A small network was trained on invented records. Each row is its activation on one of them, seen along a few directions.
Records have a field called Mumat. Each example row is followed by its value.
The largest differences between rows may come from other fields.
In the rows, 500 means zero.
Random noise pushes rows far along 19 fixed directions. That doesn't count. These rows show it; they differ only by the noise:
[572 651 457 480 592 565 444 618 388 368 457 666 352 494 497 491 592 533
 600 485 338 491 394 485 568 503 475 449 460 554 516 542 590 495 519 380
 510 496]
[396 461 237 451 517 587 434 588 346 426 655 490 589 557 389 196 637 307
 442 646 555 643 248 485 633 564 496 337 688 683 440 610 575 517 344 609
 418 722]
[345 640 603 344 339 443 476 663 530 453 442 531 461 397 572 597 505 384
 489 485 550 510 583 354 406 334 430 727 522 676 422 473 312 294 411 859
 705 572]
[423 571 617 388 459 413 471 633 408 245 479 477 405 485 525 411 685 387
 507 471 337 520 435 619 619 527 535 525 515 406 453 696 465 597 538 353
 557 485]
[592 399 405 477 537 496 260 459 669 747 552 455 442 371 373 384 445 374
 511 608 610 495 590 505 352 399 468 427 421 510 392 399 575 390 548 463
 398 625]
[413 685 354 590 496 575 421 355 399 366 517 568 430 245 327 457 616 425
 449 527 302 363 574 546 416 544 537 372 604 332 387 505 456 420 531 498
 331 518]
[520 614 473 542 274 498 499 549 640 494 416 515 575 417 733 667 389 633
 443 334 548 540 503 111 562 586 420 644 396 569 462 368 489 540 463 506
 534 561]
[702 221 363 393 651 727 467 613 427 767 444 808 494 543 495 311 257 174
 272 527 667 493 259 336 603 574 654 328 617 659 325 727 702 507 568 608
 608 722]
[504 599 486 479 414 483 488 573 502 440 457 477 458 562 544 431 525 424
 471 359 434 375 535 441 425 619 499 560 589 444 501 493 513 556 613 437
 487 511]
[519 470 649 324 625 575 568 439 471 586 348 631 499 328 597 575 409 391
 253 475 578 461 485 438 462 471 538 526 534 577 354 628 724 470 502 578
 562 540]
[499 296 725 518 580 476 587 375 497 627 416 489 604 601 630 605 604 650
 475 447 649 645 435 514 700 496 434 479 426 455 633 435 587 480 287 623
 526 467]
[423 497 722 509 674 547 590 497 504 520 457 620 646 484 486 590 575 554
 568 344 540 450 492 503 487 546 513 547 282 496 655 576 410 617 412 449
 640 399]
[564 571 571 546 528 408 368 494 607 522 501 343 385 531 456 305 563 410
 469 399 486 426 605 478 501 600 564 375 557 228 559 398 535 335 579 562
 453 504]
[349 328 487 301 631 535 651 706 426 634 273 701 440 510 613 551 545 515
 550 358 577 473 615 294 376 454 450 564 490 554 429 387 528 569 452 430
 650 572]
[428 595 596 491 550 481 655 529 478 601 558 374 499 409 601 344 569 294
 509 395 641 578 548 417 574 580 541 410 680 485 597 473 562 361 470 719
 473 579]
[460 554 597 361 399 414 326 616 533 290 499 378 461 396 571 450 336 414
 236 562 422 537 411 343 538 460 633 523 405 473 290 669 573 471 505 510
 664 567]
[625 548 478 734 596 475 544 720 480 496 656 393 375 535 495 555 254 421
 565 497 393 564 512 516 487 541 589 351 427 496 569 571 647 425 554 304
 432 468]
[701 558 568 402 544 356 464 466 672 512 415 406 432 377 406 495 534 724
 329 591 458 605 530 543 582 424 582 421 446 431 421 474 495 313 383 488
 514 594]
[443 626 457 579 612 542 586 581 497 501 633 511 545 234 310 466 505 337
 502 478 594 598 507 524 489 489 528 257 514 552 539 580 468 403 423 387
 352 603]
[604 500 491 493 439 405 528 590 751 526 519 438 414 341 438 495 252 509
 485 328 682 630 694 562 785 573 479 304 480 239 537 414 531 304 642 256
 436 319]
[621 453 404 505 515 584 571 423 541 761 543 601 545 508 473 451 472 441
 641 527 476 388 575 646 423 563 515 678 528 623 503 537 411 572 599 584
 548 473]

[466 475 487 436 406 517 651 463 451 528 352 576 445 419 694 455 588 341
 398 362 550 489 568 388 642 634 512 500 796 363 393 509 523 511 609 636
 443 555]  e6
[563 465 567 466 623 486 312 564 535 521 488 497 394 552 469 463 489 483
 516 565 456 451 462 497 366 430 484 503 339 538 462 531 647 537 552 364
 522 504]  e8
[400 390 590 368 509 422 552 722 486 447 475 473 524 590 357 580 396 554
 429 486 631 562 491 538 354 309 488 432 430 604 538 504 417 473 418 333
 602 544]  e9
[552 512 509 584 449 521 421 512 519 360 410 638 546 799 573 654 638 715
 604 404 476 537 362 530 695 605 259 618 424 545 663 445 557 605 444 451
 460 332]  e2
[738 485 417 449 402 485 463 597 567 587 529 572 497 531 476 576 401 593
 520 633 470 577 375 543 513 397 491 637 410 759 421 589 441 569 500 377
 584 604]  e4
[473 515 405 413 467 498 438 619 375 335 423 593 377 554 418 542 567 449
 387 577 528 573 424 496 517 339 399 363 698 580 430 445 556 284 398 594
 398 627]  e3
[659 714 395 512 532 537 512 344 606 488 507 543 590 511 420 314 699 491
 482 485 431 370 517 586 559 710 558 569 665 464 543 519 367 481 563 723
 444 512]  e6
[479 287 388 500 315 394 395 419 543 667 388 413 445 489 544 490 829 525
 515 583 600 635 536 414 448 366 312 436 646 455 388 217 469 465 340 484
 211 823]  e3
[218 308 458 480 653 550 652 636 347 586 568 572 530 342 418 525 488 320
 592 504 668 628 586 529 484 392 462 358 516 517 478 511 506 483 390 417
 502 505]  e5
[497 489 741 601 485 437 554 391 446 486 602 275 526 400 649 594 431 368
 367 586 540 630 437 560 541 429 572 431 520 486 505 639 658 440 467 589
 409 531]  e10
[521 741 411 333 456 463 375 452 594 446 544 392 496 447 315 334 627 537
 505 536 575 457 519 587 300 417 383 477 573 622 542 377 523 442 582 387
 344 576]  e9
[513 398 568 310 389 472 398 503 484 523 462 497 418 582 589 424 596 360
 542 523 617 553 440 607 571 401 384 548 599 554 496 488 589 521 588 488
 482 517]  e1
[610 778 414 406 346 501 662 276 432 418 568 373 483 406 617 465 489 660
 502 571 367 524 503 703 668 578 478 645 718 603 512 499 643 468 588 585
 422 366]  e5
[473 394 654 342 588 551 446 446 478 649 421 648 590 339 562 459 733 302
 513 513 589 462 410 453 373 424 500 610 392 617 399 648 472 748 509 421
 563 680]  e10
[556 646 542 475 591 437 562 632 684 471 503 494 515 404 391 427 650 370
 561 355 557 503 592 604 537 620 471 476 506 451 560 572 434 527 548 297
 404 486]  e7
[475 594 562 237 439 460 508 590 512 332 341 609 449 496 500 533 598 461
 425 422 533 463 501 603 523 473 377 616 604 573 441 558 556 533 559 399
 519 458]  e2
[759 449 459 676 586 514 415 298 559 619 403 426 525 665 808 491 759 424
 315 614 341 491 379 362 555 749 482 671 636 551 344 533 856 612 401 776
 274 716]  e7
[522 645 601 507 486 420 660 457 531 441 407 500 527 384 402 468 811 513
 404 388 440 500 526 555 557 594 566 440 649 380 523 577 273 485 393 513
 430 646]  e4
[449 732 347 363 521 510 572 555 638 483 474 501 597 500 411 474 515 595
 472 441 559 413 616 453 294 566 362 672 587 726 514 401 519 485 484 537
 492 476]  e1
[461 575 656 659 542 326 586 508 504 373 625 212 556 574 570 539 663 720
 554 670 300 685 449 572 575 503 593 595 359 524 576 588 395 552 276 600
 563 484]  e8

Which value of Mumat does each new row have?
[411 680 492 460 347 425 646 488 408 294 564 332 530 517 576 514 503 625
 504 528 373 530 498 577 541 530 521 589 606 525 541 499 462 538 505 496
 508 429]  e2
[415 508 641 414 440 472 728 374 440 661 529 414 583 383 433 483 498 467
 552 412 660 410 643 609 256 358 588 451 630 464 640 418 259 490 596 513
 479 553]  e6
[444 451 201 478 414 467 656 546 502 527 481 381 549 447 479 388 343 681
 287 567 431 543 538 258 416 588 665 436 620 496 290 460 454 585 474 424
 521 666]  e9
[511 425 608 374 495 551 676 550 339 619 314 670 444 593 635 637 515 558
 463 418 542 458 435 412 399 389 470 570 608 663 516 475 544 523 463 564
 596 608]  e4
[593 464 254 564 312 639 530 458 486 506 478 748 595 539 352 620 429 417
 380 476 574 442 413 617 525 563 360 508 709 657 424 588 429 518 531 492
 335 525]  e10
[417 457 562 622 700 629 571 351 522 736 578 460 767 469 549 423 474 387
 456 417 665 415 477 292 322 647 594 480 411 571 599 518 559 632 432 660
 519 573]  e10
[538 737 436 615 394 573 476 583 488 466 552 536 400 594 626 688 275 477
 592 497 469 460 523 418 411 470 330 694 545 754 556 428 643 323 597 722
 504 355]  e9
[564 422 338 537 400 542 432 450 606 529 433 595 630 571 592 497 503 686
 462 482 493 543 388 255 692 662 481 585 403 517 434 442 451 629 403 557
 572 557]  e2
[418 663 370 510 342 499 445 549 655 451 510 507 562 383 533 554 491 556
 566 431 581 570 567 290 574 549 361 574 458 557 485 350 402 443 464 560
 481 507]  e2
[535 488 516 352 435 652 384 227 490 633 419 705 487 389 533 507 448 605
 530 510 607 420 447 498 584 425 412 565 464 539 494 417 552 474 605 631
 573 365]  e8
